A small network was shown many inputs. Here are its activations along a few directions, one row for each input.
In each table, some parts of the input vary, and every possible input appears once, in random order.
Descriptions start from the smaller parts, as in this example, which fits no table here: line(4) and (point or ring(11) or (values(3) and ring(5))).
Shared parts are said once, and a part with two or three values counts as separate values.

Other details of the inputs vary at random and push rows far along three fixed directions, the same in every table; ignore that.

A family of inputs:
x1: [-20 -69 -18 -17 -11  70   5  92  -7  25  13  -7]
x2: [ 46  31 -64  44 -48  12 -18  -9 -13  41 -27 -44]
x3: [-42 -16  55 -34  28   1  13 -15 -13 -37  -9  53]
x4: [ 22  34  13  -3  20  12   7 -19  -6 -27 -11 -35]
x5: [-16 -40 -29  20 -27 -62 -23 -32  30  13 -35  40]
x6: [-34  27  44 -32  11 -47 -14 -64   1 -57 -12 -15]
x7: [ 18  79  32  15 -15 -16  25 -31 -49  -8  -1  -4]
x8: [ 32  85  22 -15  -8  -1 -36 -21  12 -17  16 -32]
x9: [-17 -25  66 -26   4  11 -11 -41  19 -31  56  52]
x10: [-33 -54 -25  29  -7 -45 -36 -47  47  12 -37  15]
x11: [  5  -2 -64  27 -18   1 -16  18  -9  16  -9 -26]
x12: [ 16  68  -7 -21  -4  19  -8 -32 -20 -40 -27 -46]
x13: [-18 -30  53 -43   5  54  20  69  -8 -11  22 -21]
x14: [-54  -2  39 -54  40  32  17 -36  11 -49  -3   0]
x15: [ 50  30 -63  56 -27 -25 -21  14 -16  17 -16 -50]
x16: [-15 -11   6  24  -9   7 -29   5  30  18  18  53]
x17: [ 40   9 -44  51 -12   2  -1  24 -29  22 -23  16]
x18: [ 81  23 -73  35 -47  20 -55 -21   3  14  26 -45]
x19: [ -3 -28 -22   9  17 -13  17   1  19   8  -9  29]
x20: [-19  -1  23 -40  36 -36 -16 -52   7 -33 -24  15]
x21: [ 36   8 -36  37 -38 -13  11  14   1  48 -12  -2]
x22: [ 29  10 -54  36 -26 -31   4  33 -10  22  -5  -5]
x23: [ -8  -9  60 -57   3   4   1 -33  37 -41  62  25]
x24: [ 55  30 -60  65 -20 -23 -13   6 -16  19 -11 -49]
x25: [-37 -80 -21  -6  32  -5  23   9  39  36   0  57]
x26: [-20 -42 -24 -10   0  89 -18  88  34  31  47  -2]
x27: [-47 -41 -52  20   5 -40 -23 -63  30  22 -20  20]
x28: [ 25  36 -18  48  -3 -35  -5 -58 -16  -5 -38  25]
x29: [ -8  37   0 -27  -9   5  -7  -6 -29 -34  -2 -35]
x30: [ -4 -45  -5   0   8  71 -16  94  40  33  50  -5]
x31: [-38 -22  45 -45  58   2  17 -24  15 -28   3  21]
x32: [ 22  35  25 -22 -13 -11  -9  -1 -21 -13 -12 -26]
x33: [-16  24  18 -26   9  43  27  31 -25 -25  25 -36]
x34: [ 22  76  15   0 -14 -31  27 -18 -23 -29   2 -23]
x35: [-32  -3  53 -59  55   7  26 -29   8 -17   6  11]
x36: [ 11  35  31  -4 -12   7   8 -22  -1   0  -7 -37]
x37: [ 23 -12 -68  12  -7  18 -26  12 -12  11 -27 -19]
x38: [-33  18  25 -20   8 -51  22 -53  12 -13  -2  22]
x39: [-33 -46 -33  31  14 -56 -20 -57  35  23 -18  17]
x40: [-29  43  73  -7 -11 -26  15 -77 -11 -21 -19  31]
x41: [-42  35  41 -28  -7  -7  -7 -82  11 -48 -25 -13]
x42: [ 56  45 -45  80 -34 -21   4  12 -47  25 -10  -6]
x43: [-16  19  29 -37 -15  59  15  35 -15 -21   5 -36]
x44: [-18 -49 -38  24  27 -36 -23 -65  42  22 -34  19]
x45: [-45   0  71 -40   5  -4  38 -14  17 -32   7  22]
x46: [ 75  33 -67  32 -29 -22 -11  21 -23  16 -30 -17]
x47: [-19 -44  -2  22   1  -6  -8 -10  29  12 -12   0]
x48: [ 47  11  39 -42   6  42  -9  16   0 -18  74 -24]
x49: [ 12  30  26 -38  11  28  39  46 -15 -24   8  -9]
x50: [-11 -41  -2  11   9 -13  -4  -1  18  22  -6  13]
x51: [ 11  57  20  16 -18 -14  16   2 -46 -19  -3  -1]
x52: [ 29  57  19  11   1  10  25 -20 -39  -1 -12   5]
x53: [-32 -42 -57  13  17 -19 -26 -71  36  20 -37  22]
x54: [-13 -40  -1   3   9 -11   0  -7  19  39  -5  14]
x55: [ -5 -56 -21  -2  23  25  19 102 -10  36  34  -2]
x56: [  1 -47  -9  19  -4  35  25 107 -42  30  29  27]
x57: [-21 -35 -32  28 -24 -58 -16 -32  38  17 -33  37]
x58: [ 15  22  28 -42  32  34  21  42 -22 -18  10 -23]
x59: [-48 -84 -21  -6  10 -35   6  29  23  16   8  53]
x60: [ 24  30  12 -21  11   8  -6  -8 -16 -33 -16 -34]
x61: [ 27  65  14 -21  -3 -34  -7 -14 -38 -29  -3 -37]
x62: [  1  26  65   2 -12  42  41  39 -38  -8  15   8]
x63: [ 27  12   8  31 -34  36  20  70 -41  22   4   2]
x64: [ 30  63  11 -10   5   1  -5 -26 -13 -38 -22 -48]
x65: [-15 -20  47 -42  14  45  27  72  -8   3  26 -11]
x66: [-52 -91 -16   5  43 -25   5  15  29  26  15  41]
x67: [-18 -18 -31  21 -14 -43 -43 -35  71  17  -2  46]
x68: [-18 -37  12  21 -19 -11  -6  10 -11  12 -16  47]
x69: [ 26 -75  -2  -7   8  66 -15  63  28  18  75  -6]
x70: [ 33  10 -20   7   9  12  22  53 -30  40  26 -29]
Each input here is: line(5) and (values(2) or (values(3) and line(4))).
Question: Changing only the line(5) part turns x46 into x20. The same change can be made to x59. Which row results?
Answer: x61
Question: Changing only the line(5) part turns x15 into x55. The same change can be made to x47. Which row results?
Answer: x50
Question: Which other rows does x30 become when the values(2) part takes its other values? List them by row number.
Answer: x69
Question: A walk changes only the line(5) part. It starts at x2 and steps to x36. List the rest of the walk in order.
Answer: x54, x21, x40
Question: Which other rows does x1 become when the line(5) part takes its other values? List them by row number.
Answer: x5, x13, x32, x68
Question: Which other rows does x48 become when the values(2) part takes its other values? List them by row number.
Answer: x8
